Each row below holds a small network's activations on one input, seen along a few directions.
Each table varies a few parts of the input and shows all the possible inputs, shuffled.
A made-up example of a description, with smaller parts first: one of 3 separate values, together with either a single point or one of 9 places along a line or (one of 4 places along a line, together with one of 8 places around a ring).
Shared parts are said once, and a part with two or three values counts as separate values.

Other details of the inputs shift rows strongly along two fixed directions, in all tables alike. That doesn't count.

Table:
r1: [423,-101,-172,128,220,386,-12,-133,-57,125,99,22,-243,-142,350,-140,34]
r2: [-25,44,150,278,163,-293,208,-56,-63,-18,-94,-378,290,164,41,-115,216]
r3: [-107,5,65,353,176,-422,198,-143,-52,57,-265,-177,450,206,101,-99,163]
r4: [45,24,133,472,356,-219,273,-101,-136,-81,-15,-360,319,216,101,-111,279]
r5: [-356,95,68,-156,-213,-283,83,146,-13,-171,-19,-8,224,250,-354,95,20]
r6: [140,81,-124,-27,92,241,-15,-50,-21,-127,163,124,-140,-15,116,35,-14]
r7: [54,38,-149,-645,-166,414,-301,310,230,-68,99,134,-406,-300,-327,104,-251]
r8: [-142,29,46,313,88,-360,197,-195,-122,23,-175,-79,338,267,71,-78,159]
r9: [-235,34,340,-171,-235,-303,40,121,-4,-196,154,-251,141,168,-251,144,114]
r10: [141,-128,-104,767,387,-111,167,-322,-132,355,-284,47,219,-3,580,-216,55]
r11: [242,-69,-150,191,110,289,-70,-186,-96,138,160,200,-288,-151,406,-27,-120]
r12: [-4,4,23,-422,-330,209,-257,49,72,-53,160,273,-328,-98,-190,130,-171]
r13: [-279,110,53,-196,-231,-205,41,115,-1,-189,-23,18,176,192,-353,121,34]
r14: [-258,61,311,-343,-331,-250,-64,145,39,-250,181,-110,13,140,-356,203,12]
r15: [-130,-10,236,239,19,-314,155,-33,-124,-11,121,-247,182,149,84,40,148]
r16: [204,-30,-331,-60,174,386,-152,20,96,125,-75,183,-198,-271,186,-21,-186]
r17: [408,-143,-203,105,100,494,-103,-77,-49,294,73,150,-425,-372,351,-126,-157]
r18: [-109,38,173,432,147,-377,212,-66,-87,125,-163,-321,313,25,140,-122,149]
r19: [8,86,-12,510,258,-255,225,-318,-180,50,-79,-84,315,235,316,-137,186]
r20: [-322,3,260,-394,-377,-298,-106,217,153,-106,-108,-7,104,61,-468,131,-43]
r21: [282,-94,-218,-49,49,400,-209,-78,82,209,-74,262,-311,-392,291,-79,-184]
r22: [333,-76,-161,33,242,414,-24,23,-61,54,154,46,-296,-131,150,-77,-16]
r23: [422,-122,-170,87,78,462,-102,-111,-29,207,44,97,-356,-336,310,-137,-120]
r24: [279,-54,-330,190,255,309,-28,-165,8,143,-119,195,-39,-163,302,-80,-105]
r25: [-6,57,-38,-592,-182,347,-192,287,108,-199,305,162,-382,-72,-268,167,-112]
r26: [-233,88,198,-426,-238,-256,-55,237,182,-165,-32,-243,108,31,-431,64,30]
r27: [-84,101,82,199,201,-239,126,5,30,-97,-125,-330,301,70,-72,-44,125]
r28: [-141,-21,-50,557,260,-323,296,-179,-140,80,-235,-87,460,251,170,-94,130]
r29: [206,-5,-278,-54,168,327,-132,-17,100,70,-75,123,-117,-240,149,-20,-135]
r30: [-216,58,258,-202,-230,-278,-10,163,91,-92,-57,-245,136,-27,-303,32,38]
r31: [-209,123,223,-332,-141,-138,7,225,72,-320,194,-157,69,180,-363,163,122]
r32: [183,25,-21,550,444,-42,217,-170,-105,29,-97,-281,207,66,252,-166,175]
r33: [356,-75,-338,65,227,371,-131,-158,63,228,-121,200,-189,-294,408,-136,-126]
r34: [119,-114,26,-716,-448,412,-301,330,107,-2,327,169,-586,-315,-323,146,-221]
r35: [111,-55,-112,-13,-88,256,-159,-105,-33,139,127,319,-324,-114,174,16,-165]
r36: [-290,164,161,-338,-198,-183,24,231,28,-327,191,-69,48,196,-356,156,31]
r37: [-360,-54,255,-358,-403,-284,-84,160,119,-94,-100,72,66,115,-465,152,-27]
r38: [-165,4,-2,221,48,-276,187,-69,-57,-28,-186,-55,359,200,-70,14,98]
r39: [-148,0,114,512,206,-418,189,-105,-61,171,-253,-207,373,41,237,-115,139]
r40: [305,-18,-218,-6,229,446,-82,27,10,86,58,61,-309,-212,142,-73,-100]
r41: [-165,32,-11,300,163,-311,182,-11,-35,8,-211,-146,417,184,14,-29,75]
r42: [138,-124,-227,-114,-36,234,-86,-98,48,152,-105,314,-157,-86,96,-30,-124]
r43: [-170,74,229,-294,-165,-211,13,144,57,-208,156,-178,89,192,-243,116,132]
r44: [-181,-19,348,-365,-363,-208,-16,242,29,-189,166,-263,21,50,-455,114,78]
r45: [203,73,-230,295,226,217,53,-227,-116,30,39,164,-24,16,319,-77,11]
r46: [-196,158,30,235,77,-257,179,-55,-133,-121,17,-74,274,267,-2,-13,117]
r47: [-350,9,253,-326,-412,-271,-98,127,59,-135,-30,52,35,155,-443,157,-18]
r48: [-106,-111,-29,-611,-502,265,-343,203,155,31,116,441,-481,-146,-337,164,-279]
r49: [187,-219,-235,215,63,297,-98,-181,-3,333,-122,408,-263,-180,348,-87,-169]
r50: [199,24,-121,-39,68,213,-43,-119,-30,-19,136,123,-190,-24,224,-15,-26]
Description of these inputs: one of 5 places along a line, together with one of 10 places around a ring.
- Changing only the place on the line of 5 turns r10 into r20. The same change can be made to r35. Which row results? => r12
- Changing only the place on the line of 5 turns r2 into r40. The same change can be made to r43. Which row results? => r25
- Which other rows does r8 become when the place on the line of 5 takes its other values? List them by row number. => r5, r13, r47, r48
- Which other rows does r30 become when the place on the line of 5 takes its other values? List them by row number. => r7, r18, r26, r27

Table:
r51: [68,8,79,-79,-87,124,-24,107,-69,-34,239,1,-193,-39,-24,49,37]
r52: [-86,45,14,199,128,-123,102,-73,-90,-42,19,13,79,212,34,-4,45]
r53: [-43,14,102,321,45,-346,103,-303,-60,56,-80,-32,261,180,300,-65,130]
r54: [137,-154,0,-260,-201,222,-166,62,103,129,-28,106,-317,-250,-67,-30,-111]
r55: [138,41,-58,8,162,74,68,8,6,-36,36,-215,60,-8,42,-51,40]
r56: [-214,-17,238,704,211,-569,337,-189,-151,147,-301,-339,538,224,202,-142,236]
r57: [-381,80,101,-43,-83,-403,142,139,6,-141,-112,-86,367,210,-320,112,71]
r58: [-19,-10,60,-522,-185,56,-146,278,212,-131,40,-164,-61,-96,-408,82,-63]
r59: [17,138,2,360,268,-140,99,-151,-45,-102,-24,-218,232,24,287,-27,96]
r60: [-160,109,243,-494,-388,-41,-187,186,114,-210,224,2,-187,-116,-304,196,-98]
r61: [-68,32,-71,336,231,-189,238,-167,-125,-35,-175,-53,338,237,74,-52,162]
r62: [-283,116,178,-121,-61,-219,114,180,2,-309,94,-174,214,279,-349,104,150]
r63: [85,-124,-143,-111,-173,307,-175,30,47,171,-20,328,-275,-219,102,-5,-224]
r64: [9,32,-98,-177,-9,46,-78,105,124,50,-183,14,45,-120,-195,-3,-61]
r65: [342,77,-248,34,204,404,-122,-167,12,-21,28,67,-173,-225,323,-69,-95]
r66: [82,-50,-238,-156,-68,326,-211,48,67,179,-59,327,-288,-262,76,-30,-256]
r67: [-344,-36,236,-86,-256,-316,63,83,-24,-101,45,-25,184,251,-308,180,53]
r68: [275,-62,-290,321,343,301,-18,-144,17,244,-186,152,-51,-234,371,-146,-87]
r69: [-93,95,45,476,254,-383,151,-316,-87,68,-129,-90,351,204,419,-95,168]
r70: [-4,-99,-21,-91,-191,70,-69,-47,-37,51,50,188,-115,51,-68,74,-60]
r71: [218,-17,-296,-235,32,505,-148,19,48,-42,110,367,-392,-85,48,30,-173]
r72: [-98,48,134,-478,-227,7,-111,300,91,-107,190,-114,-193,-70,-324,123,-76]
r73: [310,-118,-206,184,119,407,-74,-186,-88,142,127,343,-333,-74,327,-40,-135]
r74: [-116,62,-46,611,328,-447,351,-215,-167,10,-291,-197,588,273,144,-130,223]
r75: [-86,39,128,238,185,-365,158,13,56,3,-258,-367,415,115,-122,-86,181]
r76: [-123,25,-87,-163,-83,-23,-68,155,106,-5,-103,119,50,-71,-172,57,-119]
r77: [-185,109,37,-551,-259,-38,-201,149,191,-201,60,170,-44,23,-205,174,-65]
r78: [-308,177,300,24,-48,-434,185,177,-61,-209,131,-374,248,268,-288,48,211]
r79: [38,44,29,42,138,-32,72,93,-5,-76,68,-231,89,28,34,4,53]
r80: [-67,-25,94,-478,-175,39,-148,333,206,-137,89,-139,-95,-106,-351,119,-80]
r81: [-25,6,40,-86,-126,-47,-104,-127,64,20,75,178,-38,9,168,57,-27]
r82: [-104,-17,-122,83,0,-36,17,-34,-29,92,-68,128,28,8,41,6,-81]
r83: [-34,-63,78,170,-68,-138,59,-87,-16,155,-189,-44,75,-20,42,-100,18]
r84: [438,25,-339,264,361,459,79,-181,-89,90,85,30,-170,-122,411,-179,19]
r85: [345,-199,-108,127,162,357,-59,-104,-35,222,24,76,-282,-289,371,-111,-61]
r86: [-315,105,95,-228,-187,-346,13,206,92,-121,-182,-93,305,109,-441,63,-1]
r87: [292,43,-226,252,308,332,81,-80,-79,38,124,-4,-108,-75,332,-97,31]
r88: [-167,-43,41,-242,-356,-83,-67,80,19,-3,3,134,-52,48,-261,89,-90]
r89: [18,67,-79,94,125,-12,124,-73,-52,-130,-43,11,107,208,-41,-45,84]
r90: [-69,-2,115,312,231,-313,142,24,44,19,-226,-310,353,67,-15,-67,164]
r91: [214,-93,6,-297,-139,327,-154,134,22,47,213,111,-401,-228,12,51,-107]
r92: [-73,-33,237,-533,-377,-3,-132,267,48,-120,189,-80,-221,-59,-389,121,-31]
r93: [2,142,14,-59,17,49,-108,-35,26,-69,122,-40,-112,-136,92,48,-71]
r94: [-245,19,253,-108,-251,-331,46,60,-51,-155,73,-72,120,322,-354,115,74]
r95: [-11,-105,261,531,216,-404,262,-178,-156,88,-141,-404,344,127,202,-156,267]
r96: [-69,-12,213,640,222,-396,309,-246,-271,-7,-27,-277,402,359,160,-108,321]
r97: [35,-39,-181,88,160,152,53,-79,-47,3,-36,179,9,42,117,13,-37]
r98: [48,-35,-128,-245,-116,242,-204,109,121,146,-80,176,-266,-259,-71,-14,-198]
r99: [490,-55,-461,155,349,696,-19,-232,-79,102,66,281,-305,-164,426,-153,-72]
r100: [-128,78,60,-280,-144,56,-66,166,14,-164,195,42,-154,90,-269,98,-13]
r101: [34,-44,58,-38,-70,147,-31,15,-61,-53,199,120,-165,40,-34,55,4]
r102: [425,-158,-256,184,316,463,-104,-141,-7,273,15,87,-343,-348,461,-156,-124]
r103: [-80,42,205,-447,-357,22,-102,229,0,-153,273,-31,-195,-14,-397,121,26]
r104: [193,-87,-274,411,312,236,55,-276,-146,202,-41,231,-74,-15,439,-86,-48]
r105: [2,73,173,137,-20,-169,37,-169,-73,-43,61,-132,72,-22,111,-25,58]
r106: [-227,163,92,-196,-80,-356,23,-8,88,-191,-95,-79,309,212,-134,62,130]
r107: [-224,-21,102,-434,-502,-81,-163,203,112,-30,-31,122,-108,-35,-385,81,-147]
r108: [-160,-83,224,-460,-379,-53,-137,274,175,-37,-3,-17,-171,-116,-400,101,-52]
r109: [88,-74,-21,178,163,14,-19,-25,38,192,-155,-83,-28,-156,134,-113,-8]
r110: [268,-178,-294,213,71,394,-71,-201,-72,275,-1,382,-271,-188,393,-51,-186]
- What is each input in this table made of? => one of 5 places along a line, together with either one of 2 separate values or one of 10 places around a ring
- Changing only the place on the line of 5 turns r69 into r106. The same change can be made to r98. Which row results? => r64
- Changing only the place on the line of 5 turns r51 into r84. The same change can be made to r73. Which row results? => r89
- Which other rows does r88 become when the place on the ring of 10 takes its other values? List them by row number. => r54, r70, r83, r92, r94, r95, r96, r103, r107
- List by row number the other rows that have the place on the line of 5 in common with r68. => r57, r59, r62, r71, r76, r77, r79, r80, r87, r90, r97
- Which other rows does r65 become when the place on the line of 5 takes its other values? List them by row number. => r59, r60, r93, r105
